A small network was shown many inputs. Here are its activations along a few directions, one row for each input.
In each table, some parts of the input vary, and every possible input appears once, in random order.
A made-up example of a description, with smaller parts first: one of 2 separate values, together with either a single point or one of 9 places along a line or (one of 5 places around a ring, together with one of 6 places along a line).
Shared parts are said once, and a part with two or three values counts as separate values.

Other details of the inputs vary at random and push rows far along two fixed directions, the same in every table; ignore that.

Table:
R1: [ -7 -12  -2   7  14   0 -19  -9  -4   9   0 -13  -7]
R2: [ -7 -13   4  -1   3   7 -13   5 -19  11 -13  -6 -22]
R3: [-12  92  21 -81  25  17  44 -29  26  56  64  36  58]
R4: [ 45   7  -3  36 -27  14  -1  19   9 -77  49  42  12]
R5: [-15   0  -1   7  -3 -14   0  -4   7   4   1 -11  -5]
R6: [ 44   8 -18  38 -27  11  13  17  19 -80  31  25  42]
R7: [ -6  -2  -8  -2   1  -7   8   7  -8   7 -22 -13   4]
R8: [ -4 -10   3  10   8 -13 -15  -4  -6   8   4  -9 -15]
R9: [ -3  -2   2   0  -3 -18   5   0  -4   1 -23 -10   2]
R10: [ -2 -15   4  -9   1   5  -3  -4   4  10 -31  -6  -9]
R11: [ -7 -13  -5   5  11  -3 -12   1 -12  16   6 -13 -12]
R12: [-19  -3  -9   5   1  -4   4   2   1  11   1 -15  -3]
R13: [ -8 -13   5   0   5   9 -21  -5 -10   5 -18  -5 -17]
R14: [ -1 -14  -1  -7  -2   3   6   6  -4  13 -25  -3 -14]
R15: [  1 -11   8  -8  -5  -7   4  -2   1   7 -24   0 -15]
Each input here is: one of 3 separate values, together with one of 5 places around a ring.
Q: The inputs of R15 and R14 match in every part but the choice among 3 separate values. If R8 is changed in the same way as R15 into R14, which row does it become?
A: R11
Q: Which other rows does R12 become when the choice among 3 separate values takes its other values? List them by row number.
A: R3, R5
Q: Which other rows does R3 become when the place on the ring of 5 takes its other values? List them by row number.
A: R1, R6, R10, R13

Table:
R16: [-16 -55 -15  49  -4 -13 -38   6 -16 -14 -31 -39 -43]
R17: [  2   4   0 -10  -3  -1  13   0   4   3 -16   1   9]
R18: [  0   8   4 -11   1   2   6  -2   1   6  -4   4   5]
R19: [  0   4   0  -9  -5  -2  14   2   4   3 -15   0   8]
R20: [  1   6   4 -10   0   0   6  -2   2   5  -4   4   4]
R21: [  1   4   0 -11  -4   0  13   1   4   3 -16   0   9]
R22: [-2  5  3 -6  5  2 -1 -2 -3  8 10  3 -2]
R23: [-2  5  3 -7  6  5 -4 -3 -3  8  7  3 -1]
R24: [-6  5  1 -1  9  3 -9 -5 -3  9 16 -1 -2]
R25: [-5  5  2 -1  8  1 -8 -5 -2  9 18  0 -3]
R26: [  1   6   1 -10  -4  -4  14   1   3   3 -14   0  10]
R27: [ -9 -55 -11  42 -12 -17 -26  10 -12 -19 -53 -35 -37]
R28: [  0   7   4 -10  -1  -1   8  -1   2   6  -3   4   3]
R29: [-2  5  4 -7  6  4 -3 -3 -2  9  8  3 -1]
R30: [  0   6   4 -11   0   1   7  -2   2   5  -4   4   4]
R31: [  1   4   0 -10  -3   0  12   1   3   2 -17   0   9]
R32: [  1   7   4 -10   0   0   7  -2   2   6  -3   4   4]
R33: [ 50  -1 -23  63 -31  18  -4  23  18 -98  70  35  24]
R34: [-1  6  4 -6  6  0 -2 -2 -3  8 10  3 -1]
R35: [-1  5  3 -6  6  3 -3 -2 -2  9  9  3 -2]
R36: [-1  4  3 -6  6  3 -3 -3 -2  8  9  4 -1]
R37: [  1   5   0 -10  -3  -2  13   1   5   3 -15   1   9]
R38: [-6  4  2 -1  9  2 -8 -6 -2  9 18  0 -2]
R39: [-6  6  2  0  8 -2 -7 -5 -3  9 19 -1 -2]
Q: What is each input in this table made of?
A: one of 4 places along a line, together with one of 6 places along a line
Q: The inputs of R26 and R34 match in every part but the place on the line of 4. If R37 is changed in the same way as R26 into R34, which row does it become?
A: R35
Q: Which other rows does R30 become when the place on the line of 6 takes its other values? List them by row number.
A: R18, R20, R27, R28, R32

Table:
R40: [-30 -18  18 -10  17 -14 -33 -23 -11  33 -44 -23 -36]
R41: [ 18  46  22 -45 -10  -6  48  -3  24   4  -7  34  30]
R42: [  5  40  17 -32  12 -16  22  -7   5  25  46  30  12]
R43: [  6  33  21 -36   5  17  12 -18  23  18  40  33  10]
R44: [ -7  42  18 -33  -2   0  24  -6   8  22  44  27   6]
R45: [ -4  44  -3 -26  16  -7  25  -7   7  29  45  12  32]
R46: [-22 -17   7 -17  23   6 -31 -12 -25  38 -43 -21 -25]
R47: [  1  45   9 -26  16   1  14 -15   7  17  42   9  44]
R48: [-19 -30   5 -23   2  -7   7   8 -20  40 -92 -26 -18]
R49: [ 22 -29 -14  28 -13  28 -15  11   2 -36   8   8 -11]
R50: [ 26 -22 -19  40  -8  -1  -5  23 -16 -38  15   5 -10]
R51: [  8 -23 -21  38 -13  18 -11   6  22 -41  15  -3   4]
R52: [ 29 -18  -8  36  -9   6 -17  19 -13 -45  14   4   3]
R53: [-32 -25  -7 -16  -1 -22  13  -9  -3  33 -90 -48  -7]
R54: [-25 -15  24 -11  18 -28 -24 -17 -16  40 -33 -30 -30]
R55: [  1 -15 -29  48 -22   3  -2  20   8 -45  20 -10   0]
R56: [ 17 -20 -20  38 -20  15  -5  30  -9 -43  17   6 -14]
R57: [  7 -19 -21  48 -10   7 -23   0   7 -53   4  -8  10]
Q: What is each input in this table made of?
A: one of 3 separate values, together with either a single point or one of 5 places around a ring
Q: The inputs of R43 and R51 match in every part but the choice among 3 separate values. If R42 is changed in the same way as R43 into R51, which row does it become?
A: R45
Q: Which other rows agree with R52 in the choice among 3 separate values? List them by row number.
A: R46, R48, R49, R50, R56
